A small network was shown many inputs. Here are its activations along a few directions, one row for each input.
In each table, some parts of the input vary, and every possible input appears once, in random order.
Descriptions start from the smaller parts, as in this example, which fits no table here: one of 3 separate values, together with either a single point or one of 9 places along a line or (one of 5 places around a ring, together with one of 6 places along a line).
Shared parts are said once, and a part with two or three values counts as separate values.

Other details of the inputs vary at random and push rows far along two fixed directions, the same in every table; ignore that.

Rows:
row 1: -2 17 13 -5 6 7 -4 3 1 6 -8 4 -14
row 2: 16 -45 -2 -23 14 -7 -27 -37 12 -23 26 -9 -3
row 3: 7 -45 -2 -8 15 2 -5 -46 19 -20 26 -3 -10
row 4: 4 22 -7 24 -20 -7 15 25 2 31 -9 -3 18
row 5: 3 21 -11 16 -18 -12 12 26 1 20 -16 -3 25
row 6: 21 -15 -12 2 -7 -18 -10 -5 15 10 9 -11 19
row 7: 5 -43 -1 -24 18 -2 -17 -46 7 -32 24 -6 -11
row 8: -12 7 8 -9 1 8 -8 12 -18 -11 -7 5 -7
row 9: 9 -42 0 -6 16 3 -9 -41 15 -13 28 -7 -15
row 10: 23 -16 -13 -2 -5 -19 -14 -1 14 9 8 -13 19
row 11: 11 39 -5 2 -16 -14 4 19 6 28 -18 -2 13
row 12: -9 5 7 -8 3 8 -8 14 -17 -9 -8 3 -7
row 13: 10 -45 -5 -19 19 -5 -13 -49 14 -26 29 -7 -8
row 14: 8 -44 -3 -4 13 2 -1 -47 21 -16 27 -3 -9
row 15: 30 2 -7 -6 0 -20 -12 -12 23 20 10 -12 7
row 16: 15 -24 6 -22 18 -3 -20 -48 19 -10 24 -6 -20
row 17: -18 7 7 11 0 17 18 2 -8 -3 -5 10 -13
row 18: 5 22 -8 17 -19 -10 7 28 -2 25 -11 -4 19
row 19: -13 6 8 13 2 15 13 4 -6 3 1 8 -11
row 20: 7 19 -8 14 -16 -10 3 34 -1 23 -15 -4 21
row 21: -10 3 7 9 5 13 8 7 -6 2 0 5 -11
row 22: -10 24 12 -10 6 8 2 -5 -4 -2 -11 6 -17
row 23: 17 -16 -14 12 -7 -15 7 -15 21 12 11 -10 19
row 24: -13 4 9 10 1 14 8 7 -6 0 -4 7 -8
row 25: 6 22 -11 1 -18 -17 -1 33 -6 12 -20 -5 29
row 26: -39 10 22 -12 16 31 6 5 -32 -34 -12 19 -30
row 27: -15 6 5 7 2 13 14 3 -7 -5 -3 10 -10
row 28: -12 5 8 5 3 13 4 9 -10 -1 -5 4 -11
row 29: 0 16 -3 13 -10 -3 6 21 -3 16 -6 1 10
row 30: -40 10 22 3 15 36 19 0 -25 -24 -8 21 -33
row 31: 17 -12 -15 -2 -6 -20 -5 -11 12 4 8 -12 18
row 32: 10 38 -4 4 -14 -15 5 20 8 27 -20 -3 17
row 33: 2 23 -11 19 -19 -11 16 23 0 23 -13 -4 22
row 34: 20 -13 -16 -13 -8 -23 -14 -5 8 -1 6 -12 20
row 35: 19 -16 -15 3 -7 -17 -2 -10 18 8 8 -9 19
row 36: 4 21 -11 11 -18 -13 8 29 -1 17 -18 -3 26
row 37: 23 -13 -14 -4 -5 -21 -14 -4 12 8 12 -11 19
row 38: -14 6 8 0 1 11 0 8 -13 -6 -5 6 -10
row 39: 4 22 -11 7 -18 -15 4 31 -4 14 -19 -4 28
row 40: -10 2 8 7 3 12 4 10 -7 -1 -6 5 -8
row 41: 15 -44 -3 -10 18 -2 -13 -40 17 -14 31 -8 -11
row 42: 13 -45 -6 -23 17 -7 -18 -45 13 -28 28 -6 -7
row 43: -38 9 21 -7 14 33 9 6 -28 -29 -11 21 -32
row 44: 8 25 -12 1 -18 -17 0 34 -8 13 -17 -2 26
row 45: 10 20 -7 5 -16 -13 -5 38 -6 18 -18 -5 24
row 46: -33 7 23 9 15 37 16 5 -20 -13 -4 18 -35
row 47: 19 -13 -17 3 -5 -20 0 -13 17 7 12 -11 19
row 48: -14 4 6 -6 1 9 0 9 -12 -14 -11 8 -4
row 49: 27 1 -6 -5 -3 -20 -13 -13 24 19 7 -10 10
row 50: -40 6 22 3 14 36 17 0 -22 -25 -11 19 -30
row 51: 5 23 -12 15 -18 -12 12 28 0 21 -13 -1 22
row 52: 22 -13 -14 1 -5 -19 -9 -6 14 11 13 -11 18
row 53: 17 -13 -15 2 -8 -17 -1 -11 15 7 9 -10 16
row 54: -34 7 22 4 11 34 11 2 -22 -16 -5 17 -32
row 55: -3 20 13 -6 6 8 -3 1 -2 6 -7 3 -17
row 56: 13 -45 -1 -19 15 -4 -23 -39 13 -22 26 -7 -6
row 57: 21 -16 -15 -11 -7 -22 -14 -5 11 -1 5 -11 23
row 58: -13 6 8 -4 1 10 -4 10 -16 -8 -6 5 -8
row 59: 21 -13 -12 1 -5 -17 -9 -3 12 11 9 -13 14
row 60: -17 9 7 -12 2 8 -3 9 -20 -18 -12 5 -6
row 61: -32 3 23 6 14 34 11 6 -19 -16 -8 16 -31
row 62: 7 -43 -2 -24 16 -2 -18 -44 9 -30 24 -5 -11
row 63: -29 6 21 -8 16 29 0 11 -27 -23 -8 15 -30
row 64: 5 21 -11 11 -19 -12 7 30 -1 18 -18 -2 25
row 65: 18 -14 -16 11 -5 -17 8 -16 20 13 15 -9 17
row 66: 13 39 -2 6 -13 -14 0 23 6 32 -13 -2 12
row 67: -5 22 10 -10 6 7 1 -3 -1 0 -8 8 -16
row 68: -1 14 -2 13 -11 -2 6 22 -2 15 -10 1 12
row 69: -39 10 22 6 13 38 22 1 -22 -20 -7 23 -35
row 70: 12 -45 0 -1 15 2 -6 -41 21 -9 29 -7 -11
row 71: 19 -14 -11 13 -6 -13 3 -8 18 18 13 -12 11
row 72: 22 -13 -13 -3 -5 -19 -14 -2 10 8 8 -14 16
row 73: -41 8 23 6 13 37 21 -3 -24 -22 -8 19 -35
row 74: -35 5 24 9 12 36 14 2 -18 -14 -6 18 -31
row 75: 6 22 -8 21 -17 -9 12 28 1 28 -8 -1 19
row 76: 16 -13 -15 2 -6 -18 0 -13 14 6 9 -11 17
row 77: -33 27 28 -15 21 32 6 -6 -20 -21 -14 20 -41
row 78: 11 37 -4 3 -15 -14 4 21 8 27 -20 -1 15
row 79: -8 4 6 1 5 9 0 11 -10 -3 -3 4 -9
row 80: 3 22 -11 19 -20 -10 16 25 1 24 -13 -2 20
row 81: -30 8 22 -14 14 28 -5 11 -31 -27 -9 17 -28
row 82: 12 -45 -4 -29 19 -8 -22 -46 9 -33 27 -8 -6
row 83: 18 -13 -16 -3 -8 -19 -5 -9 13 5 8 -11 17
row 84: 11 22 -9 4 -14 -15 -5 38 -8 19 -14 -5 22
Each input here is: one of 3 separate values, together with one of 4 places along a line, together with either a single point or one of 6 places along a line.
Q: Changing only the choice among 3 separate values turns row 61 into row 21. The same change can be made to row 49. Which row results?
A: row 66
Q: Changing only the choice among 3 separate values turns row 32 into row 77. The same change can be made to row 5. Which row results?
A: row 47
Q: Change only the place on the line of 4 in row 44. List by row number the other rows that result.
A: row 81, row 82, row 84
Q: List by row number the other rows that have the choice among 3 separate values and the place on the line of 4 in common with row 2.
A: row 6, row 24, row 49, row 56, row 68, row 74
Q: Change only the choice among 3 separate values in row 57. List by row number the other rows that result.
A: row 34, row 44
Q: List by row number the other rows that have the choice among 3 separate values and the place on the line of 4 in common with row 10.
A: row 1, row 20, row 40, row 45, row 61, row 70
Q: Change only the place on the line of 6 in row 37. List by row number the other rows that result.
A: row 19, row 29, row 52, row 75, row 81
Q: A walk changes only the place on the line of 6. It starts at row 17 and steps to row 80. List the rest of the walk in order.
A: row 53, row 83, row 62, row 34
Q: Change only the place on the line of 4 in row 4. List by row number the other rows that result.
A: row 17, row 71, row 73
